Each row below holds a small network's activations on one input, seen along a few directions.
In each table, some parts of the input vary, and every possible input appears once, in random order.
Descriptions start from the smaller parts, as in this example, which fits no table here: one of 4 places along a line, together with either a single point or one of 9 places along a line or (one of 2 separate values, together with one of 5 places around a ring).
Shared parts are said once, and a part with two or three values counts as separate values.

Other details of the inputs shift rows strongly along two fixed directions, in all tables alike. That doesn't count.
These rows show it; all are for the same input, with only those details redrawn:
-36  14  20  20  -22  -42  -13  8  -28  -9  -4  31  -23  -6  -48  -37
-7  73  32  -13  17  11  -41  -32  -50  -37  7  14  44  21  -38  -37
-12  101  49  -24  30  18  -47  -37  -67  -58  15  9  59  30  -35  -41
-68  -35  11  45  -54  -79  6  35  -18  11  -14  41  -82  -26  -55  -59
24  -52  -39  43  -62  -35  -10  21  49  70  -15  37  -26  -52  -41  25
-27  -2  9  23  -30  -40  -14  14  -16  6  -5  33  -29  -18  -46  -28
67  4  -31  12  -25  19  -36  -15  44  51  -4  17  47  -37  -32  55
59  14  -22  8  -18  18  -36  -24  32  38  -5  16  49  -26  -31  40

Rows:
r1: 39  -54  2  11  -19  13  -9  44  65  22  16  0  40  -13  12  17
r2: -26  -75  -5  17  -44  -19  61  19  12  55  -35  32  -62  -14  -4  36
r3: -12  49  73  -49  52  26  -21  -15  -32  -67  17  -29  76  51  -4  -46
r4: 79  31  -34  22  18  12  -63  -22  43  43  -7  4  26  -26  -11  46
r5: 14  33  34  -28  71  29  -38  -7  1  -33  14  -35  48  29  2  -32
r6: -36  -22  -26  13  7  -24  52  14  -52  -30  3  -7  -35  10  27  -23
r7: 60  7  -19  2  23  51  6  -21  27  48  -13  -5  3  0  27  83
r8: 31  -2  -49  10  -8  34  4  -40  28  70  1  -14  29  -22  37  80
r9: -70  -1  29  -34  25  -27  -2  36  -25  -61  20  -1  -63  32  -12  -92
r10: -23  -12  -23  35  -2  11  -5  5  -10  -4  -20  -3  -50  4  26  27
r11: 28  110  19  -30  41  8  -59  -57  -56  -31  32  -19  66  5  -4  -25
r12: -72  -29  -8  22  -24  -28  21  3  -62  -16  -16  -6  -67  -3  29  -24
r13: 53  -25  -40  1  0  47  29  -11  25  -4  -9  6  51  8  25  87
r14: 42  -57  -16  -5  -3  -17  1  11  58  45  19  -47  14  -29  4  13
r15: 21  72  24  -50  48  39  -26  -10  -5  -56  -3  -39  38  50  19  -44
r16: -67  -22  12  25  -28  -11  32  -11  -13  13  -15  26  -38  12  5  10
r17: -9  20  -1  -13  20  11  47  -20  -25  -12  8  -12  4  -13  23  1
r18: -52  -46  -6  -7  -41  -73  47  61  1  0  -9  -28  -84  -11  -3  -75
r19: 38  11  18  -18  28  14  -26  6  9  -15  44  -36  62  5  36  -18
r20: 30  -57  -17  -33  -36  8  11  27  71  19  7  0  9  -12  -10  30
r21: -76  -61  18  22  -30  -50  84  24  -11  -10  -24  38  -80  -7  -8  -27
r22: -55  -37  6  -30  -18  -55  26  43  -12  -20  27  -23  -66  -5  -8  -70
r23: 20  -33  -30  8  -23  38  -1  -27  16  11  -29  4  26  1  24  80
r24: 37  -88  -24  39  -7  -13  -16  57  87  46  8  3  -20  -34  16  4
r25: 60  1  -32  5  26  51  25  -24  49  21  -2  3  10  -21  28  61
r26: -25  57  11  14  34  30  -15  -34  -25  -7  2  -4  -3  38  28  19
r27: -70  2  47  -33  -24  -37  31  45  -24  -54  -24  -5  -35  33  -9  -84
r28: -8  17  7  -22  17  11  31  -21  -46  16  -5  -10  -7  6  26  13
r29: -10  101  52  -23  30  16  -46  -39  -66  -59  17  8  58  32  -35  -37
r30: 58  -8  -52  15  32  36  11  -4  28  -4  1  1  9  6  40  71
- The inputs of r24 and r19 match in every part but one. If r10 is changed in the same way as r24 into r19, which row does it become? => r12
- What is each input in this table made of? => one of 3 separate values, together with either a single point or one of 4 places along a line or one of 5 places around a ring
- Start at r17 and move only the place on the ring of 5, one step at a time. The first step leads to r6. Which rows follow, in order? => r12, r8, r28
- Change only the choice among 3 separate values in r14. List by row number the other rows that result. => r3, r5

Rows:
r31: 2  -61  -42  50  -49  -30  27  12  28  54  -11  29  -44  -42  -9  39
r32: 30  -32  -19  31  -51  -45  -27  16  41  57  -6  21  -10  -47  -48  -3
r33: -47  2  34  -15  4  -15  19  15  -31  -35  6  -11  -7  23  7  -46
r34: -37  3  15  -7  16  -17  10  15  -35  -35  8  -19  -24  18  18  -44
r35: -23  -3  8  -10  16  -17  18  12  -15  -12  3  -22  -31  9  19  -36
r36: -32  37  25  -5  34  6  -2  -8  -40  -34  1  -4  -24  28  14  -30
r37: 44  -4  0  -13  -6  -11  -40  9  43  17  19  -12  36  -17  -29  -15
r38: 46  42  9  -56  30  61  -4  -30  6  -32  10  -27  82  21  22  24
r39: -47  14  32  -10  8  -4  18  14  -33  -42  -12  12  -21  30  -8  -34
r40: 28  27  -7  -25  -2  35  5  -30  0  1  -6  4  43  4  -1  41
r41: -41  -4  26  2  0  -4  9  8  -20  -19  -3  13  -20  19  -1  -17
r42: -2  -54  -45  37  -38  -28  18  11  20  51  -14  12  -55  -35  0  31
r43: -45  11  28  16  20  -7  6  8  -42  -38  1  15  -20  22  0  -31
r44: 8  -71  -48  46  -28  -20  13  29  49  47  -22  8  -52  -30  11  35
r45: 11  2  -5  -4  -13  17  5  -21  5  21  -4  5  23  -7  -1  35
r46: 73  31  -11  -26  39  63  -19  -32  18  -8  23  -26  95  8  33  50
r47: -34  25  35  1  4  -31  -44  15  -17  -32  11  19  -13  12  -45  -67
r48: 64  35  -36  -11  14  46  -13  -44  23  39  -2  -16  44  -13  19  69
- What is each input in this table made of? => one of 3 separate values, together with either a single point or one of 5 places along a line
- The inputs of r31 and r46 match in every part but the choice among 3 separate values. If r32 is changed in the same way as r31 into r46, which row does it become? => r37
- List by row number the other rows that have the choice among 3 separate values in common with r41. => r36, r39, r43, r44, r47
- Change only the choice among 3 separate values in r45. List by row number the other rows that result. => r33, r41

Rows:
r49: -15  3  -6  33  33  11  5  -6  -8  4  11  9  -26  15  18  18
r50: 68  -25  -29  25  -33  -35  -48  3  72  70  11  -6  32  -54  -50  16
r51: 2  25  -11  4  -9  16  2  -32  -40  4  -2  -6  27  -1  16  29
r52: -81  55  33  -15  12  1  -1  -22  -84  -53  -14  8  -26  35  0  -36
r53: 21  32  23  -51  19  48  -11  -13  13  -12  6  -26  63  31  23  3
r54: -71  -55  -8  10  -20  -63  44  53  -5  -14  -15  -4  -120  0  5  -61
r55: -15  88  24  -14  40  50  -27  -49  -74  -65  7  6  61  47  17  8
r56: 35  -31  -20  -14  -32  15  24  -3  56  40  -29  14  8  -23  -20  62
r57: 45  -26  -43  31  -1  1  18  -7  29  63  -1  -2  -14  -30  40  55
r58: -57  -4  44  39  -24  -79  -40  45  -27  -31  7  35  -56  -10  -63  -108
r59: 31  -64  -19  3  -12  25  3  16  66  29  6  0  23  -20  9  37
r60: -53  -8  7  8  21  -22  19  37  -34  -55  10  -7  -47  24  12  -54
r61: -2  92  25  -31  67  54  -16  -46  -48  -37  0  -16  23  38  37  -8
r62: 54  95  37  -40  36  23  -91  -30  -7  -20  16  -15  81  23  -39  -21
r63: 35  -15  -32  -9  13  2  14  3  21  5  19  -31  6  -10  31  22
r64: -73  -61  22  34  -45  -62  54  48  -21  -17  -33  47  -78  -4  -39  -44
r65: 41  -40  -28  -3  -40  5  36  -4  38  45  -11  14  19  -35  -13  49
r66: 37  -58  -18  -9  -24  11  16  7  53  45  11  -20  24  -26  15  33
- What is each input in this table made of? => one of 3 separate values, together with either a single point or one of 5 places around a ring
- The inputs of r55 and r52 match in every part but the choice among 3 separate values. If r59 is changed in the same way as r55 into r52, which row does it become? => r53
- Change only the choice among 3 separate values in r64. List by row number the other rows that result. => r56, r65
